These are the activations of a small neural network, seen along a few directions. Each row is one input.
Each table varies a few parts of the input and shows all the possible inputs, shuffled.
A made-up example of a description, with smaller parts first: ring(8) and (point or line(11) or (values(3) and line(6))).
Shared parts are said once, and a part with two or three values counts as separate values.
In the rows, 128 means zero.

Rows:
R1: [108 159  64  82  82  62  76  59 131  81 126]
R2: [200 105 202 180 240 118 177 114 129 206  59]
R3: [181 145 183  71  34  14  78 248   9  67 197]
R4: [127  58  83 118 156 116 183 143 128  75  92]
R5: [ 76 147 147 187 142 218  97 106 161 170 128]
R6: [108 147 120  22 131 133 211 124 141 131 148]
R7: [141 205 185 244 201 211 122 105 141 241 125]
R8: [136  57 147 139 197 128 172 109 128 124  82]
R9: [107 157  90 116  47 147  52 131 161 119 183]
R10: [ 77 138  94 154  91 211  92 136 169 128 125]
R11: [148  90  92  95  86  51 147 133 111  66 144]
What is each input in this table made of?
Answer: point or (values(2) and line(5))

Rows:
R12: [150  86 143  72 209  99 242 117 117 130  89]
R13: [124 103 128 218 213 191 144  75 176 177  61]
R14: [ 97 151  70  98  46 111  68 112 140  83 165]
R15: [173 103 147 100  84  40 101 195  57  71 144]
R16: [139 114 151 232 205 179 123  92 156 186  79]
R17: [ 88 142  62  88  50 116  76 102 150  79 157]
R18: [188 114 192 101 183  76 197 155  87 153 113]
R19: [126  59  93  67 105  62 159 142 106  46 118]
R20: [159  84 119  91  91  48 128 173  82  62 137]
R21: [116 181 106 119  36  96  35 145 103  94 180]
R22: [ 70 175 107 124 110 223 119 112 183 164 154]
R23: [173 100 164  89 195  87 223 136 106 142 103]
R24: [167  93 132  96  87  44 115 184  70  67 141]
R25: [194 122 209 105 178  70 183 165  75 157 116]
R26: [ 79 183 117 133 104 217 111 121 172 168 162]
R27: [145 120 166 238 201 173 111 100 144 189  86]
R28: [140  67 100  76 100  57 150 152 100  51 126]
R29: [132 108 139 226 209 185 135  83 167 182  70]
R30: [ 90 200 143 149  94 206  90 140 146 175 174]
R31: [181 107 177  96 189  81 211 145  97 147 108]
R32: [ 85 191 129 142  99 212 101 130 160 171 168]
R33: [ 76 134  55  77  56 121  83  91 157  74 148]
R34: [162  93 153  81 201  93 234 126 113 136  97]
R35: [114  98 119 209 218 197 153  66 183 173  50]
R36: [105 161  80 106  42 105  58 123 130  88 171]
R37: [150 127 183 242 198 168  97 108 131 192  93]
R38: [ 95 210 159 155  90 201  79 149 131 177 178]
R39: [150  75 108  84  95  53 140 163  92  57 132]
R40: [ 60 167  99 113 116 229 126 103 191 160 146]
R41: [111 170  92 113  38 100  47 134 117  91 176]
What is each input in this table made of?
Answer: ring(5) and line(6)
Changing only the line(6) part turns R40 into R32. The same change can be made to R33. Which row results?
Answer: R36
Change only the line(6) part in R31. List by row number the other rows that result.
Answer: R12, R18, R23, R25, R34

Rows:
R42: [158 104 158 116 156  86 157 149  92 119 111]
R43: [127 121 144 178 196 181 162 101 158 178  92]
R44: [143 132 142 146 152 132 138 123 131 151 119]
R45: [110 137 132 188 176 201 133  95 170 180 102]
R46: [129 140 131 135 118 126 120 139 117 126 139]
R47: [107 158 123 140  98 150  92 130 130 131 151]
R48: [134 113 151 172 206 172 175 103 152 178  87]
R49: [ 94 168 120 141  88 164  76 124 136 133 157]
R50: [134 141 136 151 142 143 126 120 137 153 125]
R51: [ 87 153 123 195 155 223  97  85 183 180 109]
R52: [121 124  93  82  79  90 120 137 117  79 149]
R53: [ 99 145 127 192 166 212 115  90 176 180 106]
R54: [111 135  88  83  69 102 109 134 124  82 156]
R55: [ 98 146  84  83  59 115  96 130 130  86 161]
R56: [146 122 143 127 137 105 141 146 104 123 125]
R57: [155  99 136  97 120  78 143 154 100  99 127]
R58: [145  99 168 157 226 156 196 106 141 176  76]
R59: [148 108 130 101 111  88 135 152 107 101 134]
R60: [119 149 127 138 108 138 107 135 123 129 145]
R61: [139 103 104  78  98  66 138 141 104  73 136]
R62: [138 130 137 131 128 115 131 143 110 124 132]
R63: [140 106 159 165 216 164 186 105 147 177  82]
R64: [131 113  98  81  89  78 130 140 111  76 143]
R65: [140 118 123 104 102  99 126 150 113 104 141]
R66: [ 85 157  81  83  49 129  81 126 137  90 167]
R67: [151  82 119  71 116  46 151 143  91  69 122]
R68: [153 113 151 122 147  95 150 148  98 121 118]
R69: [157 115 156 135 171 113 159 127 118 148 106]
R70: [111 158 127 158 121 165  96 111 151 156 136]
R71: [161  89 144  93 129  68 150 155  94  98 120]
R72: [107 148 109 110  74 135  89 139 134 112 161]
R73: [119 138 113 109  83 122 103 144 127 109 155]
R74: [145  92 111  75 107  56 145 142  97  71 129]
R75: [130 128 118 107  93 110 115 147 120 106 148]
R76: [123 149 131 155 132 154 112 116 144 154 131]
R77: [119 129 137 183 186 191 148  98 164 179  97]
R78: [ 94 159 106 110  64 149  73 134 140 115 167]
R79: [163 107 164 128 181 105 167 128 112 147 100]
R80: [ 98 168 124 160 111 178  79 105 157 157 141]
R81: [151 124 149 141 162 123 149 125 124 150 113]
What is each input in this table made of?
Answer: line(5) and line(8)
Changing only the line(8) part turns R63 into R58. The same change can be made to R68. Which row results?
Answer: R42
Changing only the line(8) part turns R52 into R67. The same change can be made to R50. Which row results?
Answer: R79
Change only the line(8) part in R59. List by row number the other rows that result.
Answer: R57, R65, R71, R72, R73, R75, R78
Start at R66 and move only the line(5) part, one step at a time. The first step leads to R78. Which rows follow, in order?
Answer: R49, R80, R51
